A small network was shown many inputs. Here are its activations along a few directions, one row for each input.
In each table, some parts of the input vary, and every possible input appears once, in random order.
Descriptions start from the smaller parts, as in this example, which fits no table here: one of 8 places around a ring, together with either a single point or one of 11 places along a line or (one of 2 separate values, together with one of 6 places along a line).
Shared parts are said once, and a part with two or three values counts as separate values.

Other details of the inputs shift rows strongly along three fixed directions, in all tables alike. That doesn't count.

Rows:
x1: [-16   2   1 -19 -16 -15 -24  22 -33   1 -24]
x2: [ 17  22 -14   5  31  35  30  21  18 -23 -23]
x3: [-18  37 -34  97 -55 -38   8 -37   7  37  -3]
x4: [-16   2  20   2   2  -1  -3   2 -10 -16 -16]
x5: [ -3  -7  -9 -14   6 -22 -11 -22   6 -18 -15]
x6: [-26  10  18  -1   3 -36  -4  -1 -18 -21 -37]
x7: [-34  -7   1   5  13 -29  -9   3 -35 -19 -17]
x8: [-13 -10  -1 -13  10   0   7  17  -7   6 -33]
x9: [ 27   8   0 -13   9  40  19   4  32  22  16]
x10: [ 16 -14  39 -34 -15  27  -3 -15  22  26  50]
x11: [-13 -19   1  -8   1  -4 -25 -21   0 -13  -1]
x12: [-25 -14  10  -7  11 -22 -10   7 -28  13 -32]
x13: [ 25  10 -35  -7   4  28  27  41   4  -4 -25]
x14: [ 15   9 -18  11  22  30  41  23  15 -24 -29]
x15: [-16  28 -30  93 -50  -7   6 -29   8  32   9]
x16: [  6   9 -33   6  22  29  39  19  12 -27 -15]
x17: [-17   2   1   2  17 -12  -5   2 -14 -14   3]
x18: [ 23  24 -12  60 -11  17  23 -12  22  22  21]
x19: [ 23 -15  37 -31   0  18  -4 -11  20  28  59]
x20: [ -1 -32  11 -12   5 -12 -22 -24  -7  -8  21]
x21: [  0 -22  12 -13  10 -11 -30 -23  -2  -7  23]
x22: [-12   1  -1 -12  -1 -27 -26  25 -36   5 -20]
x23: [ 22 -19  45 -15  -5  16   6 -13  13   0  64]
x24: [  4  -3  19 -27 -18  -8 -27  14 -11  11  23]
x25: [ 33   1 -28 -14  33  44  15  -2  37 -21   4]
x26: [-35   6   2   2  12 -24 -17   5 -22 -22 -17]
x27: [ -8   4  10 -23   1 -16   2  -2   0  12 -25]
x28: [ 14  -9 -39   1  24  26  20   4  19 -24 -23]
x29: [ 22  11   9   2 -51 -13  -6 -12  12  35  41]
x30: [  5 -16  20 -23 -15 -12 -17  12 -21  12  25]
Description of these inputs: one of 5 places along a line, together with either a single point or one of 5 places around a ring.
Q: The inputs of x29 and x27 match in every part but the place on the line of 5. If x22 is changed in the same way as x29 into x27, which row does it become?
A: x19
Q: Start at x30 and move only the place on the line of 5, one step at a time. The first step leads to x12. Which rows follow, in order?
A: x23, x7, x20
Q: Start at x25 and move only the place on the ring of 5, one step at a time. The first step leads to x21. Which rows follow, in order?
A: x20, x28, x11
Q: Start at x17 and move only the place on the ring of 5, one step at a time. The first step leads to x7. Which rows follow, in order?
A: x16, x15, x26

Rows:
x31: [ 32  14  -9  33 -36   9   6 -17  32  48  30]
x32: [ 18  19   2  40 -33   6  15 -19  30  38  37]
x33: [  1  -8  19 -16   9   7   5   8   1  -4  17]
x34: [-58  -3   9  14   6 -60 -48   6 -52 -27 -54]
x35: [  3 -22  21 -73  15  -8 -21  21 -25 -27   0]
x36: [ -2  -7  10 -42   7  -3  -2  16 -21 -18   6]
x37: [  9  -1   5  13 -15   4  -3 -38  26  17  37]
x38: [  5  -9  14  -9 -22  -6 -14  -5   6  21  15]
x39: [ 10   1  16  11 -24  -1  -1 -14   8  35  40]
x40: [-12 -17  16 -14 -15 -18 -24   3 -15  11  -2]
x41: [  9   7  16   6 -29  -2  -1 -18  14  35  39]
x42: [  6   2  -4  14  -6  -9   3  -4  -4 -13  13]
x43: [-69  -1 -32  57   3 -62 -33  -9 -56   2 -88]
x44: [ 36  23 -32 -13  37  61  60  30  36 -26 -23]
x45: [ -4 -30  27 -73  31  -3 -21  28 -22 -23 -12]
x46: [-25 -12  39 -28  13 -28 -20   7 -27 -11   0]
x47: [ -2  17 -73  38  23   0  24  13   1 -24 -54]
x48: [-21 -23  33 -68  24  -7 -13  24 -26 -28 -12]
x49: [-16  21 -28  61 -15  -9  16   6  -2  14 -40]
x50: [ -2 -10  24 -49   8   5   0  11  -2 -10   7]
x51: [ 34  19 -35 -14  61  52  52  27  20 -38 -40]
x52: [  0   0  19   4  -8  -9  -5 -20   7   3  14]
x53: [  8  -7  18  24 -26   7   3 -25  15  12  37]
x54: [-18  18 -18  25 -13  -8  -8   8 -21  10 -22]
x55: [ 20 -12  19 -20  14  24  11  -5  13 -12  30]
x56: [  2 -19  27 -35   1 -13 -24   5 -10   9  13]
x57: [-20  29 -74  76   7  -9   3   4  -3  -3 -68]
x58: [ 41  21 -37  -9  43  63  60  21  37 -36 -32]
x59: [ 13  -6 -10 -18  35  21  12  -5  16 -16   1]
x60: [ 14  -9   4 -13   0  20   7 -24  29  -4  29]
x61: [  5  -3 -12  51 -33   5   2 -38  26  27  29]
x62: [ -7   9  16  28 -30  -9 -15 -10   0  15  35]
x63: [-18  -8  15   0 -13 -19 -15   1 -20  18   3]
x64: [ 10   2   1 -11 -11   8 -15   5  -4   7   7]
x65: [ -1   6  -4   9  -9 -10   6   8  -8  -5   8]
Q: What is each input in this table made of?
A: one of 5 places along a line, together with either one of 2 separate values or one of 5 places around a ring
Q: The inputs of x56 and x51 match in every part but the place on the line of 5. If x38 is changed in the same way as x56 into x51, which row does it become?
A: x58
Q: Start at x35 and move only the place on the line of 5, one step at a time. The first step leads to x36. Which rows follow, in order?
A: x65, x42, x47
